These are the activations of a small neural network, seen along a few directions. Each row is one input.
In each table, some parts of the input vary, and every possible input appears once, in random order.
Descriptions start from the smaller parts, as in this example, which fits no table here: one of 2 separate values, together with either a single point or one of 9 places around a ring or (one of 5 places around a ring, together with one of 6 places along a line).
Shared parts are said once, and a part with two or three values counts as separate values.
(in the rows, 128 means zero)

Other details of the inputs shift rows strongly along two fixed directions, in all tables alike. That doesn't count.

Table:
x1: [127 62 171 115 163 81 142 123 186 120 160 71]
x2: [140 84 162 110 171 90 135 125 169 129 147 69]
x3: [187 222 84 126 153 142 159 128 74 160 151 116]
x4: [51 149 143 167 88 141 85 123 123 109 82 204]
x5: [129 45 197 125 146 76 155 104 215 127 175 74]
x6: [34 168 120 160 81 156 81 168 85 97 66 214]
x7: [155 116 145 115 118 107 144 107 136 125 150 87]
x8: [180 186 95 130 152 123 155 115 97 160 159 116]
x9: [126 15 151 109 136 40 165 96 197 155 191 118]
x10: [164 92 149 68 164 174 97 147 193 108 195 114]
x11: [145 60 151 122 136 105 161 80 175 164 162 85]
x12: [10 33 175 155 68 91 106 133 178 100 118 203]
x13: [196 210 103 127 198 155 111 146 72 123 94 81]
x14: [141 65 157 115 122 111 181 98 170 164 174 85]
x15: [68 86 134 132 58 114 120 167 144 90 80 168]
x16: [131 67 171 102 100 85 162 108 177 130 167 93]
x17: [160 125 162 125 167 111 140 113 160 133 144 74]
x18: [138 186 118 118 177 140 117 112 69 129 138 115]
x19: [159 61 132 113 151 65 158 106 158 163 170 122]
x20: [160 149 110 102 142 122 126 128 92 119 128 83]
x21: [62 175 140 161 79 163 113 150 98 107 83 210]
x22: [141 42 155 103 126 72 133 106 167 124 142 100]
x23: [51 60 110 135 55 210 52 169 187 93 107 231]
x24: [149 179 62 106 128 203 69 165 117 118 150 203]
x25: [158 90 146 109 124 84 198 112 166 161 187 125]
x26: [28 67 114 180 53 138 99 160 150 107 63 190]
x27: [58 142 87 175 64 176 106 181 94 105 38 195]
x28: [158 76 132 55 130 160 100 126 181 99 191 132]
x29: [120 17 150 110 136 42 170 98 197 151 197 115]
x30: [181 202 67 123 171 130 144 134 63 149 142 116]
x31: [145 76 194 114 138 98 181 129 191 129 168 85]
x32: [169 136 160 125 164 120 154 121 148 129 155 67]
x33: [126 155 111 147 100 171 152 137 105 139 98 135]
x34: [155 116 142 112 128 103 133 96 143 130 140 89]
x35: [179 188 94 132 165 166 144 99 84 157 129 78]
x36: [17 49 190 163 55 101 113 120 189 108 121 208]
x37: [193 217 80 131 169 132 139 109 79 163 141 115]
x38: [182 206 134 122 169 153 144 144 101 134 132 71]
x39: [163 122 111 104 145 98 180 134 119 150 167 123]
x40: [48 136 137 148 84 142 110 161 105 99 85 208]
x41: [85 191 102 174 113 167 78 192 92 83 45 156]
x42: [168 173 80 123 176 158 136 115 73 148 122 77]
x43: [46 189 101 173 100 162 60 155 73 93 47 216]
x44: [130 219 85 164 91 172 73 147 67 101 32 167]
x45: [160 149 99 111 157 148 154 128 87 154 136 78]
x46: [133 115 172 107 159 105 149 75 145 149 183 105]
x47: [183 224 107 111 180 165 142 170 68 119 107 81]
x48: [180 202 68 125 182 171 124 119 51 150 105 81]
x49: [184 187 98 132 158 168 149 108 78 161 132 80]
x50: [170 159 105 128 156 107 154 101 120 160 166 110]
x51: [197 160 108 135 163 155 140 96 92 169 126 88]
x52: [183 139 98 123 173 144 134 110 87 157 120 87]
x53: [123 54 155 93 112 78 152 123 166 123 159 91]
x54: [93 206 87 115 113 245 32 167 90 82 105 234]
x55: [207 208 84 138 167 135 139 111 76 164 134 124]
x56: [135 74 142 96 132 81 129 108 153 126 143 85]
x57: [130 181 87 126 128 140 98 141 79 101 82 116]
x58: [64 118 98 161 74 112 118 171 127 120 97 202]
x59: [27 27 178 157 77 88 93 125 180 108 102 212]
x60: [34 43 193 166 64 97 100 112 191 115 105 217]
x61: [185 141 156 131 169 123 132 118 140 134 132 81]
x62: [170 194 107 118 141 139 121 113 90 125 120 84]
x63: [47 153 148 162 73 148 104 142 118 109 94 204]
x64: [69 145 128 161 98 144 96 191 129 86 64 155]
x65: [132 34 188 100 91 75 179 107 194 127 172 102]
Description of these inputs: one of 5 separate values, together with either a single point or (one of 2 separate values, together with one of 6 places along a line).
Changing only the choice among 5 separate values turns x32 into x8. The same change can be made to x13. Which row results?
> x19
Changing only the choice among 5 separate values turns x49 into x36. The same change can be made to x42. Which row results?
> x18
Which other rows does x57 become when the choice among 2 separate values takes its other values? List them by row number.
> x62
Which other rows does x40 become when the place on the line of 6 takes its other values? List them by row number.
> x6, x12, x18, x43, x59

Table:
x66: [100 59 146 131 111 83 140 111 169 136 147 142]
x67: [150 191 117 134 144 145 136 129 88 137 120 119]
x68: [53 102 140 170 62 116 121 141 151 118 94 198]
x69: [232 164 110 86 205 144 153 105 99 154 167 30]
x70: [141 156 110 129 146 130 120 128 103 131 116 122]
x71: [120 188 87 124 121 194 82 152 93 112 117 192]
x72: [234 171 105 83 198 140 168 115 95 154 172 32]
x73: [127 196 91 148 128 146 116 127 70 139 100 156]
x74: [153 183 107 124 150 142 124 145 89 120 112 107]
x75: [154 122 129 110 149 102 154 119 126 141 156 102]
x76: [124 189 118 141 138 161 96 143 87 107 83 124]
x77: [158 96 140 106 160 92 155 98 141 150 171 92]
x78: [143 182 78 146 128 167 105 145 86 128 86 135]
x79: [147 125 149 111 151 111 149 120 130 132 151 92]
x80: [52 97 151 171 76 126 98 140 158 104 82 181]
x81: [144 177 118 131 152 144 117 126 92 127 111 112]
x82: [150 191 127 131 146 151 128 135 94 123 113 106]
x83: [153 119 144 107 152 109 143 128 136 123 146 85]
x84: [66 83 112 163 56 124 116 156 157 115 89 189]
x85: [127 201 97 144 127 148 125 141 72 130 100 150]
x86: [149 126 149 121 153 117 143 101 132 144 151 99]
x87: [115 105 161 132 119 112 142 124 153 126 135 121]
x88: [60 86 135 134 79 158 78 155 171 94 120 213]
x89: [145 186 70 147 124 164 113 139 80 136 92 143]
x90: [113 97 157 127 130 111 125 120 150 120 129 116]
x91: [102 58 156 129 117 89 130 120 174 124 139 129]
x92: [52 101 144 169 65 118 117 144 153 113 90 193]
x93: [129 189 105 152 128 149 121 121 83 139 105 149]
x94: [76 62 157 142 97 102 107 138 175 104 107 147]
x95: [147 189 67 143 114 160 128 148 77 137 98 145]
x96: [98 63 159 131 116 88 141 107 167 136 147 138]
x97: [149 123 158 106 153 115 144 124 135 122 146 81]
x98: [220 78 139 75 193 90 188 74 151 178 217 34]
x99: [105 197 97 160 119 160 94 146 76 116 72 164]
x100: [174 84 145 97 159 118 145 111 159 135 159 59]
x101: [76 66 151 142 90 96 124 145 172 109 115 155]
x102: [126 115 148 123 134 109 144 125 137 130 141 115]
x103: [76 70 177 148 96 112 113 126 181 107 111 142]
x104: [124 188 89 150 108 180 92 176 94 97 57 136]
x105: [120 94 144 126 131 106 125 123 149 122 131 116]
x106: [128 90 125 127 111 117 141 136 154 132 130 122]
x107: [101 67 165 136 114 92 145 101 172 141 149 137]
x108: [151 111 123 89 142 138 133 110 140 145 194 151]
x109: [98 50 167 136 103 79 155 93 179 150 161 147]
x110: [139 103 126 120 137 96 148 104 132 150 156 123]
x111: [133 93 111 131 113 116 142 114 140 149 140 133]
x112: [64 43 171 142 84 83 137 130 188 119 131 160]
x113: [175 60 200 83 170 78 184 87 185 146 206 41]
x114: [141 181 84 145 129 172 100 150 90 118 81 127]
x115: [160 102 138 103 151 87 170 106 139 152 178 94]
x116: [154 104 151 104 155 92 170 102 139 151 177 92]
x117: [143 184 82 141 122 167 114 160 90 120 87 129]
x118: [150 186 116 137 150 147 125 118 88 140 118 121]
x119: [89 57 131 144 77 108 135 142 175 124 119 156]
x120: [103 72 160 134 101 85 162 106 166 147 157 145]
x121: [57 86 145 158 80 124 85 155 162 88 73 168]
x122: [220 173 130 78 206 126 158 116 97 139 169 30]
x123: [230 184 109 57 214 166 141 104 93 156 212 79]
x124: [133 173 85 149 120 167 98 149 95 120 80 139]
x125: [127 196 119 150 134 164 102 136 87 115 86 131]
x126: [79 77 165 140 97 105 125 140 168 106 116 142]
x127: [166 177 97 123 143 161 123 151 97 122 107 95]
x128: [81 62 162 108 98 147 89 143 195 93 146 170]
x129: [140 189 86 113 135 187 97 140 89 124 136 178]
x130: [129 202 114 148 129 157 118 143 84 122 95 138]
x131: [132 191 94 141 130 148 113 154 82 119 92 140]
x132: [192 55 178 45 189 114 157 87 190 144 248 64]
x133: [78 61 153 113 97 142 96 139 190 102 151 181]
x134: [126 197 95 147 132 150 114 129 71 133 97 152]
x135: [108 205 88 156 107 153 116 147 66 125 82 175]
x136: [50 92 143 165 78 120 97 143 153 105 84 185]
x137: [156 125 122 111 144 99 162 113 119 151 162 110]
Changing only one part turns x84 into x119. The same change can be made to x115. Which row results?
> x75
What is each input in this table made of?
> one of 8 places along a line, together with either a single point or (one of 2 separate values, together with one of 4 places along a line)
A walk changes only the place on the line of 4. It starts at x86 and steps to x136. List the rest of the walk in order.
> x91, x124
Which other rows does x97 become when the choice among 2 separate values takes its other values? List them by row number.
> x76
A walk changes only the place on the line of 8. It starts at x108 and steps to x129. List the rest of the walk in order.
> x71, x123, x88, x133, x132, x128
Which other rows does x94 become when the place on the line of 4 takes its other values? List them by row number.
> x69, x90, x125

Table:
x138: [71 96 133 155 63 128 122 133 155 120 103 179]
x139: [145 178 126 135 148 138 139 143 101 129 119 121]
x140: [118 150 132 127 118 115 122 148 118 109 122 143]
x141: [72 29 172 115 104 119 102 118 200 118 158 174]
x142: [107 213 96 154 120 168 84 138 64 110 68 166]
x143: [129 170 136 139 124 140 126 137 119 119 115 131]
x144: [180 189 86 121 156 132 119 130 79 131 120 107]
x145: [143 61 168 109 137 101 159 106 172 138 164 73]
x146: [191 172 133 107 193 133 149 85 93 159 164 70]
x147: [203 145 116 112 183 116 158 105 112 162 158 69]
x148: [202 183 134 91 185 121 160 113 99 143 172 67]
x149: [70 156 81 188 85 146 84 172 108 109 46 195]
x150: [67 125 127 152 90 122 89 137 119 103 87 185]
x151: [172 126 118 80 156 154 140 116 130 145 189 118]
x152: [174 196 111 99 173 176 113 147 101 120 157 122]
x153: [134 100 150 118 125 123 138 119 150 127 134 91]
x154: [118 207 73 141 99 161 102 158 60 116 81 173]
x155: [131 141 109 109 137 179 96 150 123 104 125 133]
x156: [55 99 142 163 87 110 120 163 158 109 97 178]
x157: [76 90 131 168 70 120 99 138 168 113 82 175]
x158: [90 116 128 153 101 140 115 154 128 112 81 145]
x159: [201 139 109 88 183 150 125 114 130 143 177 94]
x160: [117 58 179 118 131 89 145 84 177 141 167 110]
x161: [171 80 146 102 151 85 156 95 165 148 172 83]
x162: [130 89 140 110 113 104 156 110 148 139 155 127]
x163: [157 182 86 125 154 144 151 132 76 151 131 115]
x164: [150 108 137 97 142 108 141 123 128 122 147 84]
x165: [156 177 97 124 165 148 136 143 78 134 113 88]
x166: [107 83 148 129 146 95 144 107 147 142 149 121]
x167: [63 28 164 149 62 94 143 120 200 128 138 168]
x168: [87 192 102 174 112 167 88 147 75 113 57 183]
x169: [129 141 112 155 115 135 113 130 128 130 101 136]
x170: [129 149 109 141 118 141 141 133 102 140 117 144]
x171: [110 59 185 129 113 85 155 118 194 129 164 120]
x172: [125 54 165 102 122 93 149 114 175 125 151 93]
Changing only one part turns x161 into x148. The same change can be made to x144. Which row results?
> x140
What is each input in this table made of?
> one of 5 separate values, together with either a single point or one of 6 places along a line
Which other rows does x138 become when the choice among 5 separate values takes its other values? List them by row number.
> x143, x153, x157, x160
List by row number the other rows that have the choice among 5 separate values in common with x155.
> x145, x153, x158, x164, x165, x172

Table:
x173: [122 137 123 144 121 114 139 126 116 136 114 128]
x174: [114 26 171 102 120 90 147 106 203 136 186 129]
x175: [215 191 115 100 198 126 165 105 77 156 156 44]
x176: [94 138 117 140 102 161 89 155 129 102 96 171]
x177: [106 140 115 140 110 145 107 141 122 118 110 164]
x178: [100 141 119 141 108 153 97 151 125 107 98 161]
x179: [208 191 114 102 192 136 156 110 81 151 153 57]
x180: [125 29 177 112 127 64 173 94 193 150 183 102]
x181: [103 140 109 134 105 163 94 149 126 110 112 177]
x182: [111 139 120 143 112 131 121 133 119 125 110 151]
x183: [199 196 109 118 184 127 157 112 73 152 133 57]
x184: [108 138 118 141 111 138 114 137 120 122 111 157]
x185: [102 138 122 142 110 146 105 145 124 110 100 153]
x186: [102 140 114 133 106 169 86 155 129 101 104 169]
x187: [124 30 181 107 129 76 159 102 197 137 178 99]
x188: [116 133 123 151 115 109 141 126 115 135 105 129]
What is each input in this table made of?
> one of 2 separate values, together with one of 8 places along a line
Changing only the choice among 2 separate values turns x187 into x182. The same change can be made to x185. Which row results?
> x184
Which other rows does x180 become when the choice among 2 separate values takes its other values? List them by row number.
> x179
Which other rows does x177 become when the choice among 2 separate values takes its other values? List them by row number.
> x178
